Here are a small network's activations along a few directions, averaged over the inputs that share one value of a field.
Values that are neighbours, or in one group, have similar rows; names and order tell nothing.
In the rows, zero is written as 500.
Random noise pushes rows far along 16 fixed directions. That doesn't count. These rows show it; they differ only by the noise:
[474 429 514 575 540 615 435 399 534 404 472 435 567 543 639 640 557 271
 557 386 453 526 593 540 469 408]
[565 491 398 509 463 427 559 541 487 528 617 601 401 580 376 322 502 495
 643 590 456 408 533 575 350 484]
[479 644 387 580 610 296 519 624 552 437 582 276 582 511 570 420 322 361
 462 466 585 466 512 583 434 423]
[398 479 457 496 512 471 468 541 440 406 701 416 432 500 485 482 489 696
 339 400 661 429 413 617 485 396]
[583 366 461 439 520 603 538 463 420 388 491 358 457 537 485 510 351 532
 512 501 502 430 466 498 521 495]
[568 586 434 622 582 613 547 508 625 524 495 537 498 568 608 612 427 425
 580 480 509 585 655 563 408 449]
[674 442 384 517 450 737 481 301 513 413 526 568 391 561 593 541 502 538
 590 591 435 523 586 472 389 264]
[638 612 534 519 356 475 440 603 530 440 619 295 542 539 415 415 404 696
 395 387 736 425 415 659 429 540]
[416 539 451 655 519 554 308 411 507 620 661 706 347 475 625 670 562 595
 560 632 391 576 641 480 557 377]
[638 424 489 514 381 751 485 446 517 460 457 538 565 519 563 590 645 500
 478 364 480 548 546 469 420 465]
[597 555 407 553 377 494 509 512 585 608 560 532 584 365 697 492 456 526
 456 390 591 476 374 432 398 352]
[514 651 417 763 360 381 471 309 579 581 526 294 561 440 615 369 372 513
 410 515 687 447 413 444 551 335]
[287 438 385 367 448 547 590 448 369 518 501 690 373 277 404 483 509 924
 325 612 562 328 448 462 512 294]
[488 538 558 519 669 389 437 490 553 555 307 533 499 509 580 562 532 455
 555 548 385 615 477 511 572 606]
[566 474 617 454 616 497 546 527 496 542 586 720 767 527 388 564 385 718
 506 399 515 414 317 547 485 329]
[396 479 427 589 451 373 489 552 477 420 425 681 447 545 450 635 745 411
 525 655 575 612 609 400 445 502]
[467 569 507 500 399 386 597 679 554 472 343 439 589 449 461 534 603 464
 352 406 697 563 458 435 481 689]
[435 649 450 593 594 362 496 502 559 500 700 404 607 482 590 464 377 487
 342 424 554 512 422 456 568 325]


Field DED:
zef: [697 401 562 485 367 737 449 534 564 475 671 560 502 568 619 673 531 507
 514 315 607 581 426 481 406 511]
vad: [589 587 576 506 547 598 468 374 543 475 556 263 501 574 506 335 457 524
 350 423 390 561 491 494 633 559]
tezi: [490 538 435 503 478 548 707 436 511 651 494 545 477 488 375 215 521 418
 502 535 318 458 612 412 507 557]
bis: [435 324 520 548 610 539 564 559 468 686 342 480 359 539 573 447 520 463
 666 400 493 508 440 678 500 802]
ral: [472 649 561 617 730 376 380 550 549 574 680 554 482 690 484 393 570 666
 469 461 506 627 416 728 511 507]
lan: [333 372 562 612 374 424 486 436 456 713 446 587 467 452 444 312 670 454
 604 451 507 325 451 606 452 604]
vugid: [501 505 487 640 381 409 357 609 462 501 482 395 586 516 515 617 545 436
 464 575 617 581 533 389 551 607]
vam: [452 563 522 532 381 405 416 594 451 434 663 527 591 506 406 573 574 429
 484 516 571 497 565 452 520 478]
mesi: [476 442 449 687 623 479 562 461 456 569 460 402 512 559 591 500 447 531
 481 455 600 597 401 494 601 543]
ver: [591 366 533 598 499 584 521 482 409 607 551 487 613 528 560 538 542 611
 370 337 553 622 313 341 664 570]
nev: [631 455 641 290 562 588 469 438 524 411 683 439 464 584 525 455 328 370
 623 464 388 469 428 542 513 443]
nid: [600 572 462 449 397 563 548 407 546 511 605 683 481 491 474 452 510 606
 506 561 495 490 443 409 448 323]
dotot: [518 383 522 567 598 597 579 488 425 581 454 392 420 585 453 427 467 638
 498 369 515 495 467 653 574 688]
riruv: [437 468 359 671 656 430 622 618 468 598 637 661 650 538 516 537 494 531
 450 438 514 532 473 431 483 375]
bibav: [478 279 477 582 493 679 579 422 371 558 271 641 695 428 513 648 672 634
 397 411 483 510 472 358 544 443]
kufi: [563 591 545 570 500 296 388 544 482 519 460 371 662 453 526 520 399 495
 463 562 527 540 445 445 593 492]
fekuv: [425 366 380 614 449 514 584 549 371 326 549 353 546 598 464 560 553 377
 399 501 719 528 588 405 465 423]
gumu: [600 339 560 614 370 550 362 401 455 584 535 559 448 525 610 612 542 568
 592 487 613 541 299 441 556 538]
Each value of DED is a pair of two hidden parts, and every pair occurs once (6 first parts, 3 second parts).
Q: Changing only the second part turns vad into bibav. gumu has the same second part as vad; what does that change turn gumu into?
A: nid
Q: Changing only the second part turns tezi into kufi. ver has the same second part as tezi; what does that change turn ver into?
A: dotot
Q: Changing only the second part turns riruv into vugid. vam has the same second part as riruv; what does that change turn vam into?
A: bis

Field DIB:
savi: [416 585 632 401 856 398 437 539 516 510 509 490 515 564 435 500 309 591
 520 587 314 487 484 645 643 539]
vuz: [449 396 483 507 484 529 676 475 489 469 435 543 350 581 376 469 577 580
 497 474 634 512 492 553 499 621]
fir: [471 492 496 406 494 633 481 391 497 370 446 648 359 524 444 660 495 511
 588 778 440 554 674 400 498 393]
nuf: [416 522 582 553 495 509 480 479 530 483 662 681 594 583 374 565 564 492
 536 489 488 456 544 536 477 388]
zov: [556 485 389 332 533 476 565 639 483 269 419 415 379 541 450 460 519 265
 666 586 477 461 706 656 231 492]
pid: [552 612 536 274 410 538 580 532 540 377 483 558 571 418 432 506 494 695
 328 484 673 497 368 423 434 367]
seb: [426 415 459 583 445 391 459 483 453 508 531 501 558 431 555 547 485 476
 501 480 586 409 404 472 485 409]
sotum: [514 478 431 471 479 459 533 612 527 432 608 393 310 539 568 497 522 434
 415 447 551 588 501 452 527 651]
gudef: [362 562 614 416 499 308 486 486 526 506 536 574 617 447 482 436 649 403
 409 402 497 505 375 466 548 448]
bemaf: [338 497 467 428 539 310 472 500 454 462 449 584 481 428 516 416 610 326
 605 600 422 436 523 536 389 382]
DIB is arranged as a ring.
Q: List every value one step from fir, in the order listed.
A: savi, pid
Q: List every value one step from zov, in the order listed.
A: vuz, gudef
Q: What is the length, in steps, of the shortest route from seb to bemaf?
A: 5
